These are the activations of a small network on made-up records, seen along a few directions, one row for each record.
After each row come some of the record's fields: Dabod, Sav, Gad, Mun, Bop, Poka.
Not every record has every field; a missing one is written absent.
The largest differences between rows may come from other fields.
(in the rows, 100 means zero)
79 117 72 92 79 88 93 110 34 96 79 75 93 149 83 97 86 108 94 102 -> {Dabod: l2, Sav: c2, Gad: absent, Mun: m1, Bop: v3, Poka: s3}
92 141 81 105 81 119 96 152 121 40 119 141 149 65 49 122 158 78 71 101 -> {Dabod: l2, Sav: c1, Gad: absent, Mun: m2, Bop: v2, Poka: s2}
148 114 126 110 124 109 101 81 59 119 93 82 130 94 112 86 113 67 74 110 -> {Dabod: absent, Sav: absent, Gad: y1, Mun: absent, Bop: absent, Poka: s2}
84 121 162 94 96 101 90 80 109 97 99 159 90 109 65 123 107 68 124 75 -> {Dabod: l1, Sav: c2, Gad: absent, Mun: m3, Bop: v5, Poka: s3}
120 153 145 97 70 140 96 134 86 87 126 134 128 128 73 116 101 96 84 93 -> {Dabod: l2, Sav: c1, Gad: absent, Mun: m1, Bop: v4, Poka: s3}
84 101 104 78 94 101 87 92 123 70 110 90 94 82 87 140 140 78 98 117 -> {Dabod: l2, Sav: c1, Gad: absent, Mun: m2, Bop: v2, Poka: s2}
93 76 107 136 108 80 94 97 78 130 74 59 48 98 129 148 61 104 119 93 -> {Dabod: l2, Sav: c2, Gad: absent, Mun: m2, Bop: v6, Poka: s3}
127 120 84 77 73 111 132 120 95 128 141 54 158 142 79 113 123 83 90 102 -> {Dabod: l2, Sav: c1, Gad: absent, Mun: m2, Bop: v2, Poka: s2}
116 85 69 118 101 52 125 99 94 127 108 102 140 156 102 100 123 118 103
 94 -> {Dabod: absent, Sav: absent, Gad: y3, Mun: absent, Bop: absent, Poka: s3}
113 58 92 95 97 89 137 111 71 136 124 78 79 106 118 64 101 118 88 87 -> {Dabod: absent, Sav: absent, Gad: y3, Mun: m2, Bop: v2, Poka: s3}
113 83 98 137 99 79 64 62 99 98 84 70 41 41 87 81 96 104 128 96 -> {Dabod: l2, Sav: c2, Gad: absent, Mun: m2, Bop: v6, Poka: s2}
119 93 60 130 92 69 116 117 75 133 79 56 94 115 98 118 83 113 133 58 -> {Dabod: l2, Sav: c2, Gad: absent, Mun: m2, Bop: v6, Poka: s3}
125 106 80 121 112 101 160 127 89 139 103 41 114 149 88 66 65 119 121
 134 -> {Dabod: absent, Sav: absent, Gad: y1, Mun: m1, Bop: v4, Poka: s2}
101 105 80 106 145 31 159 81 92 149 87 90 80 114 110 73 39 109 94 83 -> {Dabod: absent, Sav: absent, Gad: y1, Mun: m3, Bop: v5, Poka: s3}
81 69 72 102 129 74 152 55 92 150 76 44 62 115 122 47 46 99 123 105 -> {Dabod: absent, Sav: absent, Gad: y1, Mun: m3, Bop: v1, Poka: s2}
109 118 109 120 89 116 78 99 135 49 121 130 83 86 56 119 129 95 98 80 -> {Dabod: l2, Sav: c2, Gad: absent, Mun: m2, Bop: v6, Poka: s2}
107 100 154 107 115 150 91 60 123 76 86 111 46 47 148 110 137 138 153 95 -> {Dabod: absent, Sav: absent, Gad: y2, Mun: absent, Bop: absent, Poka: s3}
104 124 68 77 90 80 106 162 113 92 101 100 149 90 93 123 140 73 72 105 -> {Dabod: l2, Sav: c1, Gad: absent, Mun: m2, Bop: v2, Poka: s3}
72 87 63 102 66 124 48 88 112 65 60 87 83 54 84 83 87 119 117 133 -> {Dabod: l2, Sav: c2, Gad: absent, Mun: m1, Bop: v3, Poka: s2}
95 130 39 87 121 52 152 85 72 119 91 58 104 174 82 57 62 101 54 125 -> {Dabod: absent, Sav: absent, Gad: y1, Mun: m1, Bop: v3, Poka: s2}
82 89 115 87 79 134 114 89 98 47 64 114 72 79 141 94 91 110 168 113 -> {Dabod: absent, Sav: absent, Gad: y3, Mun: m1, Bop: v3, Poka: s3}
91 78 138 100 120 143 67 85 94 95 96 110 93 94 93 114 146 131 74 91 -> {Dabod: absent, Sav: absent, Gad: y3, Mun: absent, Bop: absent, Poka: s2}
99 66 79 101 159 71 109 78 109 117 101 58 26 81 152 71 38 119 122 126 -> {Dabod: absent, Sav: absent, Gad: y1, Mun: m1, Bop: v4, Poka: s2}
72 82 95 102 99 69 93 110 127 123 86 71 84 58 146 87 89 87 90 95 -> {Dabod: l2, Sav: c1, Gad: absent, Mun: m2, Bop: v2, Poka: s3}
112 62 92 128 118 100 110 114 82 105 96 82 142 113 94 125 114 143 64 90 -> {Dabod: absent, Sav: absent, Gad: y3, Mun: absent, Bop: absent, Poka: s2}
62 75 80 94 110 71 111 73 73 122 72 69 112 56 84 76 56 100 107 85 -> {Dabod: l1, Sav: c1, Gad: absent, Mun: m3, Bop: v1, Poka: s2}
97 55 101 59 94 96 128 116 68 169 84 86 95 131 125 73 81 104 108 84 -> {Dabod: absent, Sav: absent, Gad: y3, Mun: m3, Bop: v1, Poka: s1}
86 120 65 84 76 120 69 110 86 71 101 95 104 118 49 65 113 119 81 94 -> {Dabod: l2, Sav: c2, Gad: absent, Mun: m1, Bop: v3, Poka: s2}
117 117 96 121 108 110 136 87 127 127 103 85 70 110 80 91 81 116 66 114 -> {Dabod: absent, Sav: absent, Gad: y1, Mun: m2, Bop: v6, Poka: s2}
90 90 108 92 70 105 91 103 112 93 89 82 108 131 131 82 70 101 105 68 -> {Dabod: l2, Sav: c2, Gad: absent, Mun: m1, Bop: v3, Poka: s3}
109 156 140 39 84 122 50 103 133 75 65 137 67 88 95 156 114 120 91 116 -> {Dabod: l3, Sav: c2, Gad: absent, Mun: m1, Bop: v4, Poka: s1}
100 81 85 98 125 59 120 112 84 157 75 50 101 129 99 128 59 102 149 72 -> {Dabod: l2, Sav: c2, Gad: absent, Mun: m3, Bop: v5, Poka: s3}
134 74 116 94 102 87 81 79 50 110 87 133 131 110 125 89 102 71 86 88 -> {Dabod: absent, Sav: absent, Gad: y3, Mun: absent, Bop: absent, Poka: s3}
110 131 84 57 75 75 121 136 100 136 112 94 136 149 106 115 131 75 96 70 -> {Dabod: l2, Sav: c1, Gad: absent, Mun: m2, Bop: v2, Poka: s1}
103 132 127 124 93 97 115 107 86 94 89 52 133 111 98 71 57 110 102 98 -> {Dabod: l3, Sav: c2, Gad: absent, Mun: m1, Bop: v4, Poka: s2}
76 115 105 136 94 90 60 54 92 77 96 112 121 52 94 61 130 104 112 70 -> {Dabod: l2, Sav: c1, Gad: absent, Mun: absent, Bop: absent, Poka: s2}
134 142 134 66 81 106 54 102 145 50 123 157 105 115 52 109 122 108 97 94 -> {Dabod: l2, Sav: c1, Gad: absent, Mun: m1, Bop: v4, Poka: s3}
85 91 94 66 101 122 109 96 108 132 70 107 56 104 91 89 108 97 121 136 -> {Dabod: absent, Sav: absent, Gad: y1, Mun: m3, Bop: v1, Poka: s3}
115 128 116 108 79 125 85 134 135 127 75 76 102 117 84 115 116 95 89 94 -> {Dabod: l2, Sav: c2, Gad: absent, Mun: m2, Bop: v6, Poka: s3}
80 67 128 158 134 132 55 56 163 63 82 128 50 29 143 95 91 130 153 108 -> {Dabod: absent, Sav: absent, Gad: y1, Mun: absent, Bop: absent, Poka: s2}
83 89 131 95 109 138 88 69 104 37 94 122 39 55 131 61 109 99 154 98 -> {Dabod: absent, Sav: absent, Gad: y3, Mun: m1, Bop: v3, Poka: s2}
90 113 87 103 80 96 110 131 98 50 121 133 142 120 72 153 136 61 77 102 -> {Dabod: l2, Sav: c1, Gad: absent, Mun: m2, Bop: v2, Poka: s2}
86 71 128 129 100 90 67 96 143 87 86 76 89 58 116 84 49 126 118 119 -> {Dabod: l2, Sav: c1, Gad: absent, Mun: m1, Bop: v4, Poka: s2}
89 51 104 117 89 141 55 62 107 92 96 118 105 89 114 113 107 125 87 101 -> {Dabod: absent, Sav: absent, Gad: y3, Mun: absent, Bop: absent, Poka: s2}
99 67 67 103 87 76 141 111 88 157 80 58 67 107 157 61 36 145 97 128 -> {Dabod: absent, Sav: absent, Gad: y1, Mun: m1, Bop: v3, Poka: s1}
88 112 83 98 93 88 124 155 115 124 106 69 133 112 95 99 127 88 75 85 -> {Dabod: l2, Sav: c1, Gad: absent, Mun: m2, Bop: v2, Poka: s3}
123 104 95 72 80 87 117 92 111 122 141 83 105 102 120 90 109 87 80 76 -> {Dabod: l2, Sav: c1, Gad: absent, Mun: m2, Bop: v2, Poka: s3}
98 127 74 106 117 96 115 96 80 117 97 89 158 158 84 79 104 113 88 117 -> {Dabod: absent, Sav: absent, Gad: y1, Mun: absent, Bop: absent, Poka: s2}
111 84 101 73 130 95 105 85 121 130 121 97 120 77 110 110 56 79 133 60 -> {Dabod: l1, Sav: c2, Gad: absent, Mun: m3, Bop: v5, Poka: s2}
117 57 110 137 141 111 90 72 111 77 61 78 74 64 157 120 87 120 145 106 -> {Dabod: absent, Sav: absent, Gad: y2, Mun: absent, Bop: absent, Poka: s2}
99 103 68 103 105 127 138 107 103 95 73 97 67 62 136 97 102 99 107 94 -> {Dabod: absent, Sav: absent, Gad: y1, Mun: m2, Bop: v2, Poka: s3}
57 82 126 143 86 109 85 92 122 74 88 105 80 80 104 121 103 71 85 109 -> {Dabod: l2, Sav: c1, Gad: absent, Mun: m2, Bop: v2, Poka: s2}
75 124 135 126 64 120 105 129 110 93 88 118 105 122 91 103 128 68 70 84 -> {Dabod: l2, Sav: c1, Gad: absent, Mun: m2, Bop: v2, Poka: s3}
90 75 126 118 96 86 64 118 147 94 86 101 80 53 125 89 55 134 106 105 -> {Dabod: l2, Sav: c1, Gad: absent, Mun: m1, Bop: v4, Poka: s3}
100 114 81 74 110 116 102 103 137 82 122 88 114 101 107 135 105 87 72 72 -> {Dabod: l2, Sav: c1, Gad: absent, Mun: m2, Bop: v2, Poka: s2}

Here are new rows. What are their fields?
65 99 68 97 109 92 126 104 79 120 75 72 138 93 52 82 87 96 112 75 -> {Dabod: l1, Sav: c1, Gad: absent, Mun: m3, Bop: v1, Poka: s2}
96 67 103 103 89 118 63 90 95 93 103 144 113 102 121 85 111 124 77 77 -> {Dabod: absent, Sav: absent, Gad: y3, Mun: absent, Bop: absent, Poka: s3}
94 104 98 136 97 116 51 91 95 116 68 95 101 71 128 86 109 116 117 51 -> {Dabod: l2, Sav: c2, Gad: absent, Mun: absent, Bop: absent, Poka: s3}
94 55 141 114 89 102 56 49 137 79 75 141 86 75 126 73 112 137 157 114 -> {Dabod: absent, Sav: absent, Gad: y3, Mun: absent, Bop: absent, Poka: s3}
81 86 81 117 137 112 98 71 126 124 89 86 104 108 133 86 101 89 133 116 -> {Dabod: absent, Sav: absent, Gad: y1, Mun: absent, Bop: absent, Poka: s2}
130 109 107 85 129 117 96 120 111 24 78 123 57 61 135 114 124 97 144 114 -> {Dabod: absent, Sav: absent, Gad: y2, Mun: m1, Bop: v4, Poka: s3}
106 145 96 91 62 144 88 146 110 60 147 179 151 132 23 145 176 42 46 107 -> {Dabod: l2, Sav: c1, Gad: absent, Mun: m2, Bop: v2, Poka: s2}
92 83 97 110 87 46 141 79 80 139 101 5 125 128 117 71 81 91 87 103 -> {Dabod: l2, Sav: c1, Gad: absent, Mun: m2, Bop: v2, Poka: s2}
96 97 80 69 87 104 139 101 109 131 81 115 99 90 91 91 93 97 81 142 -> {Dabod: absent, Sav: absent, Gad: y1, Mun: m3, Bop: v1, Poka: s3}
78 85 52 93 136 59 174 96 90 142 87 53 117 154 103 89 46 95 95 107 -> {Dabod: absent, Sav: absent, Gad: y1, Mun: m3, Bop: v1, Poka: s2}
105 110 83 104 110 109 86 75 125 110 64 121 100 104 121 115 133 82 139
 120 -> {Dabod: absent, Sav: absent, Gad: y1, Mun: absent, Bop: absent, Poka: s3}
108 72 90 131 108 118 70 77 123 85 91 86 35 42 105 122 83 126 117 53 -> {Dabod: l2, Sav: c2, Gad: absent, Mun: m2, Bop: v6, Poka: s2}
89 110 83 92 112 58 178 66 77 153 91 51 111 149 89 52 51 110 75 116 -> {Dabod: absent, Sav: absent, Gad: y1, Mun: m3, Bop: v1, Poka: s2}
90 86 101 100 82 85 113 97 109 119 109 44 118 104 90 90 110 82 66 103 -> {Dabod: l2, Sav: c1, Gad: absent, Mun: m2, Bop: v2, Poka: s2}
99 86 124 124 112 115 84 91 155 91 88 120 32 51 159 69 48 105 163 122 -> {Dabod: absent, Sav: absent, Gad: y1, Mun: m1, Bop: v4, Poka: s3}
123 74 74 133 76 60 91 96 72 141 69 59 80 86 99 91 76 103 110 70 -> {Dabod: l2, Sav: c2, Gad: absent, Mun: m2, Bop: v6, Poka: s3}
88 98 98 72 87 90 78 129 126 89 106 114 96 78 86 131 154 74 74 108 -> {Dabod: l2, Sav: c1, Gad: absent, Mun: m2, Bop: v2, Poka: s3}
101 44 100 135 102 101 108 30 102 105 77 50 81 79 150 88 66 163 143 127 -> {Dabod: absent, Sav: absent, Gad: y2, Mun: absent, Bop: absent, Poka: s2}
93 123 72 108 121 90 116 79 100 124 87 114 115 117 123 80 89 110 73 77 -> {Dabod: absent, Sav: absent, Gad: y1, Mun: absent, Bop: absent, Poka: s3}
143 107 115 94 125 81 94 113 74 99 85 90 72 102 125 74 75 71 66 134 -> {Dabod: absent, Sav: absent, Gad: y1, Mun: m1, Bop: v4, Poka: s3}
78 95 119 119 79 81 115 111 100 80 113 121 94 115 102 110 117 76 63 71 -> {Dabod: l2, Sav: c1, Gad: absent, Mun: m2, Bop: v2, Poka: s3}
125 120 78 65 82 88 96 80 112 92 133 87 125 116 85 107 125 61 80 104 -> {Dabod: l2, Sav: c1, Gad: absent, Mun: m2, Bop: v2, Poka: s2}
97 163 95 86 97 105 112 111 103 135 90 138 135 146 88 95 135 109 89 99 -> {Dabod: absent, Sav: absent, Gad: y1, Mun: absent, Bop: absent, Poka: s1}
94 84 94 100 83 40 139 99 86 145 98 29 113 121 131 76 87 98 77 88 -> {Dabod: l2, Sav: c1, Gad: absent, Mun: m2, Bop: v2, Poka: s3}
150 126 120 104 112 130 111 106 57 115 95 84 163 100 105 85 110 69 69
 107 -> {Dabod: absent, Sav: absent, Gad: y1, Mun: absent, Bop: absent, Poka: s2}
83 115 104 119 60 79 137 99 53 104 95 81 106 123 90 97 109 102 70 76 -> {Dabod: l2, Sav: c1, Gad: absent, Mun: m2, Bop: v2, Poka: s3}
71 114 84 84 117 115 53 107 107 98 85 66 68 109 94 67 96 91 110 118 -> {Dabod: l2, Sav: c2, Gad: absent, Mun: m1, Bop: v3, Poka: s2}
